These are the activations of a small neural network, seen along a few directions. Each row is one input.
Each table varies a few parts of the input and shows all the possible inputs, shuffled.
Descriptions start from the smaller parts, as in this example, which fits no table here: one of 6 places along a line, together with either a single point or one of 9 places around a ring or (one of 2 separate values, together with one of 5 places around a ring).
Shared parts are said once, and a part with two or three values counts as separate values.
In the rows, 128 means zero.

Other details of the inputs shift rows strongly along three fixed directions, in all tables alike. That doesn't count.

Table:
r1: [147  99 130 121 130 137 120 129  57 160 128 116  99  91 117]
r2: [115 120  66  91 126  99 151 124 157 147 114 152 146 149 150]
r3: [ 64 114 123 152 199  78 109 151 105 144 105 123 123 135  75]
r4: [148 125  99 136 107 114 133 118 178 103 149 130 143 144 144]
r5: [169 121 142 117 110 169 124 116 123 147 117 132 114 120 143]
r6: [170 129  77  88  71 115 128 105 185 148 119 121 126 136 174]
r7: [123 118 176 182 131 111  90 115  97 111 140 111 118 114  98]
r8: [157 146  60  81  79 155 147 119 161 156 117 114 144 140 162]
r9: [152 133 105 100 116 159  80 139 158 171  90 116 121 114 147]
r10: [153 156  98  98 124 125  87 136 137 154  93 100 106 109 176]
r11: [128 114  85 124 122 120 152 128 129 120 140 143 145 155 150]
r12: [107 104 169 140 144 105 147 108  54 126 129 161 123 116  96]
r13: [101 127 215 159 121 117 119 181 109 140 195 119 100  99  92]
r14: [126 112 196 161 131  98 130  95  89 109 138 142 113 109  85]
r15: [125 125 123  98 178 121 117 147 156 168  80 127 103 118  89]
r16: [137 118 166 154 137 157 136 114 124 108 137 152 135 135 119]
r17: [163 135 131 141  53 187 159  89 100  95 169 143 166 137 165]
r18: [ 81 131 104 132 172 114 150 145 150 120 116 113 144 148  73]
r19: [ 94 146 143 137 218  76 136 138 137 120 106 132 107 122  93]
r20: [ 83 119 188 142 127 129 140 191  75 147 194 141 115 113 110]
r21: [109 106  90  99 179  96 120 160 113 167  99 115 104 107  87]
r22: [157 139 128  98 158 125 105 136 107 161 101 102  81  74 133]
r23: [116 112 116 178 134 109 144 125 175  64 165 119 152 172 123]
r24: [ 60 156 206 155 183 100 142 198 124 117 175 131 106 126 104]
r25: [131 125 141 168 102 171 115 119 146  86 140 138 162 170 160]
r26: [ 87 130 111 106 192  95 139 135 201 155  79 146 129 153  93]
r27: [ 80 143  98 123 143 106 172 112 174 120 118 145 167 169 108]
r28: [149 122 151  90 137 137 117 113 121 192  79 130  90 100 113]
r29: [169 142 159 137  75 151 153  79  98  84 151 151 136 136 203]
r30: [144 151 134 102 146 117  77 140 101 159  86 104  91  82 138]
r31: [167 138 185 143 125 142 128 101  58 115 137 130  97  93 148]
r32: [159 159  80 102  99 139  96 131 161 127 113 115 134 126 205]
r33: [ 97 135 173 166 138 140 112 114  71 128 129 121 138 110  81]
r34: [141 135 157 156  71 178 116  99  68 117 146 117 148 122 140]
r35: [111 154 149  77  99 153 125 192 117 213 150 101 100  86 112]
r36: [103 123  71 120 175 125 139 157 226 122 103 118 143 181 122]
r37: [ 97 125 140 178 136 147 122 134 167  64 136 148 175 187 132]
r38: [140 107 159 149 100 146  97 120  34 127 140 135 126  99 131]
r39: [110 132 161 147 109 138 167  87  94 113 138 144 149 143 112]
r40: [113 120  84 136 116 125 114 136 131 118 136 137 159 149 155]
r41: [113 125  98 141 148  83 138 135 194  93 135 130 144 161 110]
r42: [ 87 110 121 157 137 100 176 108 125  85 150 168 166 183 134]
r43: [146 115 100 137 111 120 124 132 168  96 146 112 136 139 132]
r44: [ 99 140 121  90 153 102 143 120 126 175  83 126 119 115  77]
r45: [134 117 163 155 112 106 136  91 125 105 148 145 131 125 118]
r46: [155 104 102 115 107 148 126 128  88 142 141 127 123 105 146]
r47: [148 112 103  86 132 117 120 137  87 176 106 130 102  93 119]
r48: [154 122 151 148  80 184 145 100  70 113 157 114 138 117 132]
r49: [165 120 100  91 125 165 108 140 160 167 102 113 111 110 139]
r50: [157 152 115  80 123 115 127 109 134 156  97 133 104 102 170]
r51: [ 93 130 179 171 207  98 137 136  97  79 130 126 113 124  86]
r52: [134 128 100 145  97 116  98 131 173  96 137 116 151 149 148]
r53: [162 134 150 122 140 138 115 123  84 136 119 104  87  87 143]
r54: [103 126 121 186 125 104 113 124 176  67 156 129 167 168 129]
r55: [110 114 103 104 180  90 127 143 108 175 103 133 106 105  89]
r56: [177 121  68 101  88 133 109 131 182 140 133 100 123 116 160]
r57: [116 120 127 174 137  98 148 117 168  73 158 133 149 169 118]
r58: [141 117 106 127 122 163 134 139 174 101 128 131 147 159 144]
r59: [127 135 127 143  96 155 163 108 118  89 152 141 165 153 129]
r60: [ 94 145 103 106 154 113 101 146 132 171  83 101 126 115  81]
r61: [155 137 199 129 121 129 131  91  53 117 123 146  99  88 141]
r62: [135 141 147  81  96 171 113 200 163 195 148 118 102 109 150]
r63: [171 120 155 127  60 183 145  90 125  98 141 164 152 148 178]
r64: [154 136  69  91  87 166 136 126 150 150 126 106 143 123 150]
r65: [107 150 102 129 174  92 151 140 176  84 120 138 140 163 142]
Each input here is: one of 5 separate values, together with either a single point or (one of 3 separate values, together with one of 4 places along a line).
Changing only the choice among 5 separate values turns r28 into r29. The same change can be made to r62. Which row results?
> r24
Which other rows does r61 become when the choice among 5 separate values takes its other values? List them by row number.
> r12, r14, r44, r63
Which other rows does r2 become when the place on the line of 4 takes its other values? List them by row number.
> r40, r46, r55
List by row number the other rows that have the choice among 5 separate values in common with r35.
> r8, r17, r18, r27, r33, r34, r39, r44, r48, r59, r60, r64
Which other rows does r41 become when the place on the line of 4 takes its other values? List them by row number.
> r14, r43, r52
